These are the activations of a small neural network, seen along a few directions. Each row is one input.
In each table, some parts of the input vary, and every possible input appears once, in random order.
A made-up example of a description, with smaller parts first: one of 6 places along a line, together with either a single point or one of 11 places along a line or (one of 3 separate values, together with one of 5 places around a ring).
Shared parts are said once, and a part with two or three values counts as separate values.
In the rows, 128 means zero.

Other details of the inputs vary at random and push rows far along three fixed directions, the same in every table; ignore that.

Rows:
x1: [152 120 184 129 152 110 149 126 149 179 106 131  81 154]
x2: [161 128 180 113 169 120 146 122 154 182 121 123  80 139]
x3: [141 126 169 124 158 116 157 106 150 172  84 113  80 148]
x4: [167 161 107 164 182  86 107 133 108 127  59 150 164 107]
x5: [ 88  86 183 235  92  89 169 145  76 137 178 128 123  55]
x6: [133 105 185 151 131  93 160 121 124 171 146 123  85 107]
x7: [165 139 135 134 190 134 118 131 133 139  64 151 149 111]
x8: [177 157 104 194 176  77  96 145  87 127  89 172 182  97]
x9: [138 151 117 105 128 128  99 140 149 143 115 138 119 170]
x10: [157 155 146 130 180 112 113 135 149 175 109 136 109 134]
x11: [125 137 158 123 151 102 146 117 164 194 100 117  74 144]
x12: [179 140 115 152 181 103 132 109 120 137  65 141 140 121]
x13: [120 133 106  52  78 162 127 113 160 120 141 116 105 189]
x14: [162 129 101 215 179 105 118 132  63  96  90 164 206  44]
x15: [144 125 178 115 155 107 154 118 149 166  89 115  81 133]
x16: [ 96 117 126  62  80 177 124 107 139 108 159  93  93 168]
x17: [107 111 186 136 132 118 165 130 152 168 112 115  84 105]
x18: [159 143  70 140 149 138 110 124 122 102  84 153 182 114]
x19: [147 120 177 108 173 122 145 108 146 170  94 113  79 131]
x20: [144 149 140 147 164  98 133 121 142 174  79 136 111 141]
x21: [125 140  82  73  90 172 114 126 160 110 125 139 145 169]
x22: [167 140 113 170 195 133 116 122 110 128  60 157 173 106]
x23: [ 87  82 169 238  94  89 172 135  73 141 190 125 125  41]
x24: [101 121 178 144 148 104 143 120 126 170 127 100  78 101]
x25: [ 61  90 119  60  76 142 152 141 155 102 163 112 126 156]
x26: [188 137 119 149 176 105 122 118 124 149  88 157 142 134]
x27: [146 129 141  87 135 151 131 118 159 154 140 118  90 165]
x28: [154 161  85 112 140 111 101 129 134 127  96 148 152 137]
x29: [ 63 103 127 138  42 161 129 143  95  66 227 108 142  82]
x30: [154 143  89 224 180  86 105 124  53 102  92 149 193  64]
x31: [101 151 110  61 102 177  96 122 167 121 157 105 101 186]
x32: [146 145 101  59 111 171  95 127 140  85 148 125 138 166]
x33: [149 160  77 138 160 133  85 120 103 102  86 141 172 135]
x34: [167 148  47 107 105 151  84 125 104  70 130 160 193 161]
x35: [139 138  96  52 109 168  96 121 134  88 125 121 136 163]
x36: [ 69 104 125 137  33 155 129 152  96  80 233 113 140  89]
x37: [138 130 149  77 114 128 141 123 158 147 118 123  93 159]
x38: [136 142 166 129 170 118 131 126 165 196 119 117  74 146]
x39: [ 81 103 109  45 100 156 141 137 174 110 131 119 126 190]
x40: [ 54  94 125 141  45 164 134 137  91  72 199 103 136  91]
x41: [157 146  83 141 144 138 108 136 120  93  78 156 183 123]
x42: [165 143 129 102 144 147 114 134 140 129 119 135 123 168]
x43: [172 146  89 134 142 129  97 146 122 109 101 174 187 123]
x44: [133 145  88  75 105 188  99 135 158 112 143 136 145 172]
x45: [109 120 171 154 133  97 144 124 142 189 142 115  73 123]
x46: [107 114 157 116  98 127 152 119 131 127 135 101  87 139]
x47: [ 86  80 172 136 151  90 187 131 145 164 122 120 107 112]
x48: [122 101 142  71 135 123 156 127 170 141 129 115 119 162]
x49: [165 159 121 157 200 114 105 122 132 149  88 140 135 126]
x50: [ 76  98 110 141  22 121 146 125  74  71 221 109 138  85]
x51: [104 111 147 138 104 148 144 133 137 146 175 115 106 113]
x52: [177 140  91 196 174 101 126 130  99 124  77 173 192  87]
x53: [128 143 183 132 173 120 130 129 159 175 108 113  76 147]
x54: [133 136 123  46  92 170 111 133 157 115 165 118 106 178]
x55: [100 122 165 159 137  94 156 115 134 172 119  99  78 107]
x56: [ 93  95 188 226 108 105 167 148  84 140 181 119 117  60]
x57: [ 81  90 122  73  74 148 154 126 151 105 176 100 127 173]
x58: [120 134 114  51  94 183 111 137 176 129 165 122 113 160]
x59: [168 138 111 232 180 108 115 143  67  90 100 166 206  65]
x60: [129 106 134 121 191 105 161 125 160 161  74 140 133 144]
x61: [141 150 137 140 173 106 129 116 144 166  67 125 110 141]
x62: [ 50 115 110 147  31 127 128 135  84  72 199  93 127 102]
x63: [141 149  43 111 108 165  93 127 120  67 106 151 198 138]
x64: [131 107 192 150 128  96 159 129 122 168 142 125  86 113]
x65: [151 112  75 184 141  96 126 145  66  54 118 158 235 105]
x66: [ 95 114 133  66  76 171 123 119 133  98 161  94  94 163]
x67: [120 129  98  46  74 162 126 111 165 119 149 114 102 182]
x68: [164 157 115 171 195 105  99 131 100 126  61 146 160 118]
x69: [141 139 121  93 123 140 126 136 160 136 104 146 134 143]
x70: [134 144 175 120 176 116 129 123 164 181 115 114  78 132]
x71: [129 161  89  75 105 166  80 145 150 107 147 128 133 182]
x72: [108  81 188 139 143  88 183 135 136 154 133 113 110 120]
x73: [132 135 170 128 153  98 132 129 157 194 117 126  78 133]
x74: [ 71  65 141 175  82  98 181 128  90 101 199 102 144  88]
x75: [ 66 111 151 166  84 110 133 134  78 107 181  97 115  75]
x76: [173 145  81 133 145 129  98 138 124 114 105 173 186 118]
x77: [139 141  81  58  96 154 107 116 142  91 126 121 136 157]
x78: [ 82  89 179 235  89  86 181 142  74 131 167 124 125  49]
x79: [121 154  78  72  90 157  85 130 151 116 144 132 131 185]
x80: [ 88  91 180 228 115 102 167 134  74 124 188 116 128  26]
x81: [138 146 180 121 166 114 126 141 160 189 119 122  79 142]
x82: [112 108 178 156 126 104 170 128 140 173 130 126  95  91]
x83: [ 55 115 107 152  19 113 129 143  73  74 219 107 141  84]
x84: [128 119  85 108 164 125 133 130 141 113  81 151 179 160]
x85: [144 120 169 107 172 131 146 101 152 172  92 108  74 144]
x86: [169 145  99 120 133 124 117 128 121 108  92 151 155 151]
x87: [148 126 145 132 185 140 135 116 150 164  77 133 117 120]
x88: [154 144  45 161 109 149  85 125  55  27 157 149 222 111]
x89: [134 163  61  90  97 141  86 137 131  88 117 142 163 167]
x90: [129 114 199 152 149 120 156 123 127 153 137 107  78 124]
x91: [ 95 111 147 117  98 136 152 126 143 135 146 110 104 104]
x92: [141 141 124 109 151 167 115 123 158 133 112 134 131 150]
x93: [159 138 120 102 153 150 117 111 142 124 122 125 121 152]
x94: [ 81 103 123 141  40 151 136 128  82  80 231 102 126 115]
x95: [129 141  87  68 115 190 100 123 166 104 141 127 139 160]
x96: [152 159  79 187 147 109  82 144  65  67 132 154 206  83]
x97: [133 153 107  93 137 122 110 122 151 136  97 122 120 142]
x98: [141 131 151  72 137 152 127 114 161 139 139 111  89 155]
x99: [109 130 182 168 144 111 144 131 131 181 148 111  80 123]
x100: [152 145  39 136 100 154  83 138 100  66 133 171 218 132]
Description of these inputs: one of 5 places around a ring, together with either one of 2 separate values or (one of 3 separate values, together with one of 6 places around a ring).
Question: Changing only the place on the ring of 5 turns x45 into x8. The same change can be made to x38. Which row results?
Answer: x81
Question: Changing only the place on the ring of 5 turns x7 into x87. The same change can be made to x17. Which row results?
Answer: x18
Question: Changing only the place on the ring of 5 turns x65 into x57. The same change can be made to x1. Which row results?
Answer: x34
Question: Change only the place on the ring of 5 in x53. List by row number the other rows that result.
Answer: x31, x49, x70, x96
Question: Change only the choice among 3 separate values in x41. List by row number the other rows that result.
Answer: x46, x62
Question: Start at x63 and move only the place on the ring of 6, one step at a time. The first step leads to x22. Which rows follow, in order?
Answer: x92, x44, x100, x21
Question: Change only the choice among 3 separate values in x40. List by row number the other rows that result.
Answer: x66, x68
Question: Change only the choice among 2 separate values in x72. List by row number the other rows that result.
Answer: x25

Rows:
x101: [104 139 115 195  84 114 111 124  58  94 180 114 133 107]
x102: [205 139 127 140 202 138 122 134 133 140  76 172 171 111]
x103: [ 93 125 148  82  85 149 131 153 176 154 166 120  89 158]
x104: [101 156 116  38 130 158  94 126 190 149 113 108  92 185]
x105: [191 145 115 132 193  77 123 125 115 124  60 155 162 138]
x106: [ 72 130 116 175  94 108 114 144  78  93 162 117 151  78]
x107: [135 130 190 152 201 107 144 126 145 176  70 116  90 100]
x108: [ 80  82 147 110 116 129 173 125 163 157 113 118 110 146]
x109: [ 93 122 160 111 125  94 148 132 156 176 134 100  79 133]
x110: [119 153 132  52 124 185  94 143 196 151 134 129  97 189]
x111: [ 94 117 201 179 110 130 154 119 121 166 146  97  60  82]
x112: [ 83  73 151 203 128 101 201 122 102 123 134 120 150  79]
x113: [132 178  66 117 100 161  67 132 122  98 121 143 153 145]
x114: [105 118 161 219 113 120 142 119  79 128 158 111 109  51]
x115: [122 131 100 122  66 131 121 125 119 108 151 134 138 113]
x116: [101 155  99 143  85 147  95 124 114 117 157 122 123 121]
x117: [104 151  83 160  82 142  92 123  90  99 169 125 143 113]
x118: [ 93 117 177 114 142 135 144 120 152 155 128  91  74 114]
x119: [121 137 155 123 104 105 138 123 137 166 140 107  72 162]
x120: [166 161  56  79 136 150  81 148 158 111 120 164 177 176]
x121: [121 111 108 158 123 113 134 123  74  83 140 129 166  71]
x122: [108 107  92  91  49 157 121 139 119  71 213 130 156 137]
x123: [ 89 107 169 121  64 152 156 117 127 139 165 103  71 103]
x124: [120 121 119 170 136 111 120 124  66  72 145 110 156  94]
x125: [138 117 178 203 162 127 138 143 103 138 134 134 136  67]
x126: [ 84 104 107 169  65  91 140 138  71  75 178 126 170  59]
x127: [131 129 156  99 145 103 143 131 164 161  88 131 104 129]
x128: [146 153 141 113 176 148 105 137 172 170 107 143 113 156]
x129: [111 122 114 176  57 110 133 133  81  95 161 137 152  74]
x130: [128 119 114 147 104 160 108 137  83  64 191 121 165 119]
x131: [103 112 210 170 145 109 153 134 124 174 168 106  70 130]
x132: [112 160  70  50 106 155  74 126 134  80 141 112 142 195]
x133: [140 117 186 156 137  88 166 111 136 188 118 120  72 116]
x134: [158 159 133  95 193  95 120 136 180 189  50 139 112 158]
x135: [149  97 208 148 166 123 172 123 136 175 137 124  89 110]
x136: [ 83  86 136 176 112 121 183 133 113 107 121 129 160  94]
x137: [ 94 102 163 120  71 148 158 107 125 141 175  97  70 106]
x138: [175 121 109 173 157 131 125 134  85  99 130 162 193  81]
x139: [160 124 104 150 201 121 156 123 148 133  34 164 186 133]
x140: [156 122 156 185 188  89 148 128  95 136  71 145 147  61]
x141: [191 163  56 127 136 122  92 122 116 101  85 171 188 131]
x142: [117 107  91 146  71 132 124 143  93  73 197 148 182  95]
x143: [ 78 105 172 108 113 136 147 117 135 132 166  76  71 124]
x144: [109 127  90  86  50 180 112 116 119  84 169 119 129 124]
x145: [140 130 125  31 114 170 120 137 206 148 133 139 107 185]
x146: [116 150 141  81 168 128 113 121 175 173  98 110  86 165]
x147: [107 144 154 134 116 131 123 113 138 167 145 104  67 149]
x148: [172 138 103 123 145 131 111 149 137 114 104 176 178 126]
x149: [106 131 148  91  94 173 123 107 150 138 161  88  64 155]
x150: [ 66  88 137  73  83 152 162 130 176 141 124 111 106 168]
x151: [164 157  86 176 175 128  86 142  99 110 119 166 192 113]
x152: [139 114 173 204 166 125 140 138 102 140 141 133 137  67]
x153: [120 116 102 162 110  87 132 130  85  91 142 138 172  79]
x154: [101 102 171 112 114  92 162 119 140 152 144 105  86 123]
x155: [160 140 121 129 152 112 118 146 130 133 126 148 141 161]
x156: [160 130 139  81 177 128 133 112 152 142  80 125 109 150]
x157: [151 150  66  49  69 158  92 116 140  83 140 134 142 193]
x158: [184 140 130 192 201  80 126 146 111 155  95 168 164 113]
x159: [102 120 177 128  94 150 140 109 123 137 169  82  57 140]
x160: [ 95 133  99 134  50 123 120 129 104 108 189 111 120 130]
x161: [171 167  67 174 140  98  95 132  97 120  96 161 178 114]
x162: [123 153  61  42  91 136  86 135 142  84 139 119 148 198]
x163: [109 153 116  39 135 151  97 120 179 144 120 102  90 199]
x164: [186 126 186 135 202 133 148 134 159 183  74 153 117 116]
x165: [152 106 159 146 212 107 185 111 164 173  45 138 129 150]
x166: [ 95 126 110 138  66 166 114 116 102  91 188 101 117 104]
x167: [122 117 187 161 154  96 158 147 156 198 130 133  89 115]
x168: [ 86 106 148 198 110  57 156 138  76 129 166 110 126  74]
x169: [132  94 135 203 168  89 184 122  89 107  92 140 175 108]
x170: [115  90 191 105 101 153 162 127 131 133 187 103  84 137]
x171: [149 124 160  64 166 132 141 111 156 144  89 111  86 170]
x172: [164 139  83 144 165 117 112 127  90  88  83 155 192  86]
x173: [ 59  62 160 121  81 117 187 122 130 129 158  96  99 155]
x174: [107 123 181 132 144 133 135 131 151 174 161 111  77 145]
x175: [219 137 139 161 215  90 130 137 121 143  70 178 168 136]
x176: [168 143  77 102 104 156  99 112  97  71 125 139 158 150]
x177: [163 182  48  80 112 147  74 134 154 117  95 153 157 171]
x178: [175 156  75  80 154 191  75 133 152  93 123 149 175 161]
x179: [170 137 118 124 142 139 123 106 119 126 104 137 126 130]
x180: [165 147  96 173 199 109 102 123  90  99  79 144 184  86]
x181: [ 85  85  89 122  90 132 151 126 124 100 136 127 164 135]
x182: [157 131 166  88 174 167 123 124 177 161 123 119  93 166]
x183: [123 158  62  92 103 123  87 149 127  91 113 142 176 141]
x184: [106 108  49  44  87 168 118 123 153  79 122 131 172 199]
x185: [181 172 149 131 189 100 120 132 176 209  37 153  95 153]
Question: Describe the family of inputs behind these rows.
Answer: one of 5 places along a line, together with either one of 2 separate values or (one of 3 separate values, together with one of 5 places around a ring)
Question: Changing only the place on the line of 5 turns x147 into x117. The same change can be made to x149. Which row results?
Answer: x166
Question: Changing only the place on the line of 5 turns x113 into x101. The same change can be made to x107. Which row results?
Answer: x124
Question: Changing only the place on the line of 5 turns x157 into x133. The same change can be made to x132. Which row results?
Answer: x163
Question: Change only the choice among 2 separate values in x136. List by row number the other rows that result.
Answer: x150
Question: Start at x140 and move only the place on the ring of 5, one step at a time. The first step leads to x107. Which rows follow, in order?
Answer: x106, x183, x127
Question: Change only the choice among 3 separate values in x164. List by row number the other rows that result.
Answer: x123, x140

Rows:
x186: [122 103 206 139 192 129 162 133 166 200 111 124  85 127]
x187: [137 127 143  51 112 134 143 129 196 176  88 132  82 174]
x188: [ 74 122 179 137 125 104 140 123 121 143 151  88  70 122]
x189: [153 103 199 175 213 113 174 126 154 183  78 140 109  90]
x190: [128 137 102  56 128 141 128 132 198 155  95 144 131 166]
x191: [174 140  90  93 140 157  91 134 125  87 142 142 171 162]
x192: [102  78 147 165  66 132 165 122  68  85 215 117 135  85]
x193: [122 144  69 129 158 139  96 127 114  93  90 137 182 132]
x194: [154 145  66  91 122 142 106 102 106  73 103 130 163 157]
x195: [141 112 196 184 163  53 171 134 130 198 114 124  84 119]
x196: [135 140  74 132 158 139 115 120 122  91  76 137 183 112]
x197: [ 85  97 174 206 113  70 157 117  57 118 172  88 101  74]
x198: [170 136  75 143 120  95 121 126  91  98 111 165 187 127]
x199: [158 147 148 114 175 143 107 148 147 139 121 139 134 148]
x200: [ 54 100 110  64  17 177 138 111 128  76 179  77 104 140]
x201: [167 120  93 148 129 151 124 128  98  75 111 165 197 104]
x202: [ 88 151 126 175  40 150  86 131  78 102 229 104 103  75]
x203: [161 147 110 223 175  64 127 154  88 132 100 168 186 100]
x204: [ 59 112 129  50  69 155 139 142 198 157 165 107  82 186]
x205: [175 199 127  83 144 173  69 121 175 179 108 130  69 162]
Question: Describe the family of inputs behind these rows.
Answer: either one of 2 separate values or (one of 3 separate values, together with one of 6 places around a ring)
Question: Change only the place on the ring of 6 in x200. List by row number the other rows that result.
Answer: x188, x193, x194, x196, x197
Question: List by row number the other inputs of the same sort as x202.
Answer: x205
